A small network was trained on invented records. Each row is its activation on one of them, seen along a few directions.
After each row come some of the record's fields: Kufuf, Fivil, Zuso, Dibed, Votav, Baze.
A field that a record lacks is written absent.
The largest differences between rows may come from other fields.
In the rows, 500 means zero.
Strong random noise was added to every row along 6 fixed directions; ignore it. To show where, here is one row again and again, with new noise each time:
[369 607 587 629 328 695 646 439 542 580 517 491 672 226 481 431 789 538
 556 507 488 679 459 372 624 701]
[574 519 405 431 372 466 420 416 439 390 394 436 482 635 581 639 452 537
 363 580 499 438 596 699 518 379]
[540 428 495 477 452 371 353 480 476 333 401 555 390 452 513 681 224 483
 509 520 572 433 553 498 436 468]
[475 590 337 511 525 404 333 358 504 352 399 373 504 336 570 681 550 535
 449 568 517 498 542 691 496 605]
[487 441 427 456 398 424 532 450 476 311 440 434 562 362 577 469 337 466
 635 550 519 491 479 520 504 586]
[465 416 632 424 258 434 475 406 449 236 492 578 497 361 590 747 377 514
 505 506 565 553 507 546 467 481]
[399 529 660 551 203 558 487 428 490 259 535 562 555 275 568 745 493 519
 551 505 535 636 524 498 521 583]
[418 346 784 362 278 486 646 344 450 467 524 674 556 262 532 646 661 568
 411 443 597 639 393 416 497 486]

[524 429 586 525 563 631 755 599 520 851 504 601 575 556 370 117 575 480
 566 438 508 536 389 190 579 510] | Kufuf: b2 / Fivil: t2 / Zuso: f1 / Dibed: absent / Votav: n2 / Baze: absent
[539 674 252 648 666 523 459 492 621 524 403 318 568 399 385 362 514 430
 554 570 480 478 552 558 563 663] | Kufuf: b1 / Fivil: absent / Zuso: f1 / Dibed: absent / Votav: n3 / Baze: absent
[392 446 681 392 417 516 641 310 492 599 493 567 600 202 505 549 859 589
 356 471 558 637 387 462 515 574] | Kufuf: b2 / Fivil: absent / Zuso: f1 / Dibed: absent / Votav: n3 / Baze: absent
[469 628 434 703 452 641 466 549 492 583 502 497 532 511 498 451 547 522
 631 489 454 565 519 382 604 606] | Kufuf: b2 / Fivil: t2 / Zuso: f1 / Dibed: absent / Votav: n4 / Baze: j2
[496 464 405 468 601 439 542 497 464 536 534 458 525 533 531 373 516 492
 581 486 471 487 424 490 502 546] | Kufuf: b2 / Fivil: absent / Zuso: f1 / Dibed: absent / Votav: n4 / Baze: j3
[466 414 612 301 428 523 695 524 545 474 512 394 597 465 524 335 545 459
 416 570 476 439 524 575 431 425] | Kufuf: b1 / Fivil: absent / Zuso: f2 / Dibed: h2 / Votav: n3 / Baze: absent
[558 598 488 662 318 596 391 622 492 286 536 536 450 663 491 645 205 441
 617 527 461 490 637 502 536 455] | Kufuf: b1 / Fivil: absent / Zuso: f1 / Dibed: absent / Votav: n1 / Baze: absent
[540 350 334 320 690 261 586 369 460 426 488 427 562 392 558 362 473 468
 610 469 543 487 313 588 479 566] | Kufuf: b1 / Fivil: t2 / Zuso: f1 / Dibed: absent / Votav: n4 / Baze: j3
[584 263 490 245 420 410 760 420 410 568 408 515 582 579 536 241 438 498
 474 522 538 425 400 477 519 369] | Kufuf: b2 / Fivil: absent / Zuso: f1 / Dibed: absent / Votav: n3 / Baze: absent
[588 501 369 461 629 448 431 410 439 700 403 500 446 663 495 504 650 583
 335 489 516 459 484 573 546 398] | Kufuf: b2 / Fivil: t2 / Zuso: f1 / Dibed: absent / Votav: n4 / Baze: j1
[552 595 618 597 334 641 462 554 546 478 486 584 465 592 384 642 431 480
 397 520 508 514 642 483 532 398] | Kufuf: b1 / Fivil: absent / Zuso: f1 / Dibed: absent / Votav: n3 / Baze: absent
[605 472 345 404 609 337 369 452 499 411 372 424 415 619 508 578 320 479
 382 561 533 357 575 685 434 397] | Kufuf: b2 / Fivil: absent / Zuso: f1 / Dibed: absent / Votav: n3 / Baze: absent
[266 490 675 568 479 471 433 539 531 326 656 528 498 139 575 640 516 488
 697 448 501 607 450 373 392 732] | Kufuf: b2 / Fivil: absent / Zuso: f2 / Dibed: h2 / Votav: n4 / Baze: j1
[464 416 463 322 711 352 554 520 522 426 596 386 516 494 544 394 498 444
 506 503 473 424 441 623 375 499] | Kufuf: b1 / Fivil: absent / Zuso: f2 / Dibed: h2 / Votav: n2 / Baze: absent
[593 356 446 385 380 458 643 461 434 513 383 506 554 559 532 315 340 488
 552 531 535 455 448 464 555 432] | Kufuf: b2 / Fivil: t1 / Zuso: f1 / Dibed: absent / Votav: n3 / Baze: absent
[490 450 506 558 537 494 519 481 480 632 449 595 492 367 456 424 514 525
 586 454 547 547 404 306 548 600] | Kufuf: b2 / Fivil: t2 / Zuso: f1 / Dibed: absent / Votav: n1 / Baze: absent
[432 371 575 429 442 367 496 437 417 305 598 589 485 382 605 636 418 508
 630 437 531 562 389 477 447 551] | Kufuf: b2 / Fivil: absent / Zuso: f1 / Dibed: absent / Votav: n4 / Baze: j2
[600 454 435 417 505 479 614 492 485 453 501 478 561 647 501 390 409 456
 518 503 502 480 465 581 538 415] | Kufuf: b1 / Fivil: t2 / Zuso: f1 / Dibed: absent / Votav: n2 / Baze: absent
[508 518 541 527 293 563 474 470 431 417 484 560 512 542 566 621 460 544
 518 503 503 551 528 511 561 459] | Kufuf: b2 / Fivil: t2 / Zuso: f1 / Dibed: absent / Votav: n1 / Baze: absent
[438 542 607 613 599 466 304 466 499 560 546 668 379 379 451 766 595 564
 467 392 561 593 467 396 469 561] | Kufuf: b2 / Fivil: t2 / Zuso: f1 / Dibed: absent / Votav: n4 / Baze: j3
[491 490 417 441 600 442 612 409 530 456 516 423 622 356 512 390 591 475
 564 491 516 563 382 569 530 613] | Kufuf: b1 / Fivil: t2 / Zuso: f1 / Dibed: absent / Votav: n2 / Baze: absent
[576 433 551 445 449 609 656 552 505 811 348 536 510 602 411 230 523 521
 383 539 518 417 525 339 550 375] | Kufuf: b2 / Fivil: t2 / Zuso: f2 / Dibed: h1 / Votav: n3 / Baze: absent
[518 435 640 477 358 634 635 586 446 692 533 590 487 720 497 389 567 544
 420 488 464 478 521 375 533 337] | Kufuf: b2 / Fivil: absent / Zuso: f2 / Dibed: h1 / Votav: n4 / Baze: j1
[570 536 383 533 520 524 533 525 536 550 410 429 533 564 434 349 409 454
 521 548 492 445 548 491 543 503] | Kufuf: b2 / Fivil: absent / Zuso: f1 / Dibed: absent / Votav: n3 / Baze: absent
[444 537 567 508 194 640 666 556 466 243 644 448 659 582 633 460 414 455
 664 536 415 585 520 565 553 516] | Kufuf: b2 / Fivil: absent / Zuso: f1 / Dibed: absent / Votav: n2 / Baze: absent
[480 453 500 493 535 540 703 465 509 615 525 506 623 358 448 272 642 489
 596 472 499 572 368 369 574 615] | Kufuf: b1 / Fivil: absent / Zuso: f1 / Dibed: absent / Votav: n1 / Baze: absent
[543 334 266 180 680 179 535 260 407 360 433 346 565 457 683 465 545 534
 446 528 536 437 335 818 444 493] | Kufuf: b2 / Fivil: t1 / Zuso: f1 / Dibed: absent / Votav: n2 / Baze: absent
[409 320 594 477 545 363 554 481 460 430 574 631 486 244 523 477 391 479
 730 404 562 565 325 273 446 653] | Kufuf: b2 / Fivil: absent / Zuso: f1 / Dibed: absent / Votav: n4 / Baze: j2
[393 534 485 628 618 582 497 673 557 667 502 449 484 386 462 262 471 470
 665 517 438 443 515 255 467 667] | Kufuf: b2 / Fivil: absent / Zuso: f2 / Dibed: h2 / Votav: n1 / Baze: absent
[566 650 446 665 381 595 411 599 575 345 471 458 488 582 414 573 263 412
 559 562 481 479 670 536 537 488] | Kufuf: b1 / Fivil: absent / Zuso: f1 / Dibed: absent / Votav: n3 / Baze: absent
[536 679 556 719 586 593 195 614 556 602 477 622 285 681 370 797 446 529
 324 482 505 462 684 449 465 420] | Kufuf: b2 / Fivil: absent / Zuso: f1 / Dibed: absent / Votav: n2 / Baze: absent
[430 591 408 581 406 499 495 437 515 203 567 397 617 277 577 573 473 460
 703 528 470 604 469 599 547 705] | Kufuf: b1 / Fivil: absent / Zuso: f1 / Dibed: absent / Votav: n1 / Baze: absent
[511 635 407 838 705 481 114 619 569 589 386 606 267 415 352 686 262 492
 612 454 557 458 601 260 480 639] | Kufuf: b2 / Fivil: t2 / Zuso: f1 / Dibed: absent / Votav: n4 / Baze: j1
[622 378 440 397 639 364 536 423 522 600 334 559 469 437 376 398 381 472
 444 488 614 434 438 442 495 455] | Kufuf: b1 / Fivil: t2 / Zuso: f1 / Dibed: absent / Votav: n3 / Baze: absent
[588 473 465 476 616 440 402 484 518 630 361 539 394 572 407 531 436 513
 340 517 555 402 555 488 472 409] | Kufuf: b2 / Fivil: absent / Zuso: f1 / Dibed: absent / Votav: n3 / Baze: absent

Here are new rows. What are their fields?
[541 386 383 331 567 401 655 418 475 561 398 405 592 453 521 251 504 486
 505 544 511 433 421 522 502 512] | Kufuf: b2 / Fivil: absent / Zuso: f1 / Dibed: absent / Votav: n3 / Baze: absent
[388 611 367 482 464 459 508 386 507 181 603 296 665 336 669 573 602 482
 615 551 435 593 462 773 509 687] | Kufuf: b2 / Fivil: absent / Zuso: f1 / Dibed: absent / Votav: n2 / Baze: absent
[491 503 574 555 556 515 412 436 458 710 479 653 413 495 457 638 693 602
 382 419 545 559 462 391 528 471] | Kufuf: b2 / Fivil: t2 / Zuso: f1 / Dibed: absent / Votav: n4 / Baze: j2
[504 366 564 362 602 372 512 351 420 658 501 626 459 460 516 577 721 599
 361 410 572 552 349 490 489 445] | Kufuf: b2 / Fivil: t2 / Zuso: f1 / Dibed: absent / Votav: n4 / Baze: j3
[481 477 510 449 588 509 500 648 516 556 531 442 447 661 522 376 409 468
 480 533 438 372 567 490 403 427] | Kufuf: b2 / Fivil: absent / Zuso: f2 / Dibed: h2 / Votav: n2 / Baze: absent
[513 476 381 408 430 468 558 386 383 469 518 430 582 604 656 478 641 567
 502 510 455 533 426 660 571 471] | Kufuf: b2 / Fivil: t2 / Zuso: f1 / Dibed: absent / Votav: n4 / Baze: j2
[527 468 539 525 422 592 582 670 470 566 562 526 481 728 500 331 360 465
 587 502 434 440 534 382 505 412] | Kufuf: b2 / Fivil: absent / Zuso: f2 / Dibed: h1 / Votav: n4 / Baze: j3
[441 601 635 599 422 695 549 577 581 701 471 517 521 436 396 425 643 516
 413 531 475 517 587 353 520 524] | Kufuf: b2 / Fivil: absent / Zuso: f2 / Dibed: h1 / Votav: n3 / Baze: absent
[561 528 477 513 562 569 547 557 518 673 516 485 482 694 430 399 603 505
 390 504 460 453 537 508 530 389] | Kufuf: b1 / Fivil: absent / Zuso: f2 / Dibed: h1 / Votav: n4 / Baze: j1
[442 562 537 494 444 566 529 377 462 588 518 510 559 439 539 583 822 596
 374 492 485 597 464 550 555 532] | Kufuf: b2 / Fivil: absent / Zuso: f1 / Dibed: absent / Votav: n1 / Baze: absent
[428 667 398 601 485 550 413 472 551 411 483 362 562 390 525 556 569 497
 529 561 456 523 581 606 516 628] | Kufuf: b2 / Fivil: absent / Zuso: f1 / Dibed: absent / Votav: n3 / Baze: absent
[550 286 428 171 526 224 561 313 435 306 406 424 534 420 624 519 405 502
 412 547 573 421 411 722 414 425] | Kufuf: b2 / Fivil: absent / Zuso: f1 / Dibed: absent / Votav: n3 / Baze: absent
[505 675 190 497 357 607 549 496 456 355 479 151 673 674 705 328 573 507
 554 674 324 439 598 818 600 534] | Kufuf: b2 / Fivil: absent / Zuso: f2 / Dibed: h1 / Votav: n1 / Baze: absent
[506 457 402 407 626 406 552 477 488 474 530 423 539 533 538 388 493 473
 535 504 479 466 436 577 471 525] | Kufuf: b2 / Fivil: absent / Zuso: f1 / Dibed: absent / Votav: n2 / Baze: absent
[424 478 525 309 408 461 486 417 416 401 543 389 519 553 701 619 683 582
 343 558 435 461 534 748 425 409] | Kufuf: b2 / Fivil: absent / Zuso: f2 / Dibed: h2 / Votav: n1 / Baze: absent
[530 763 202 733 525 617 424 476 603 495 355 287 611 383 435 396 545 465
 587 604 465 518 594 589 647 698] | Kufuf: b1 / Fivil: t2 / Zuso: f1 / Dibed: absent / Votav: n3 / Baze: absent
[477 584 387 551 723 506 479 500 554 656 476 416 515 462 448 385 651 504
 464 513 475 484 482 491 505 607] | Kufuf: b2 / Fivil: absent / Zuso: f1 / Dibed: absent / Votav: n2 / Baze: absent
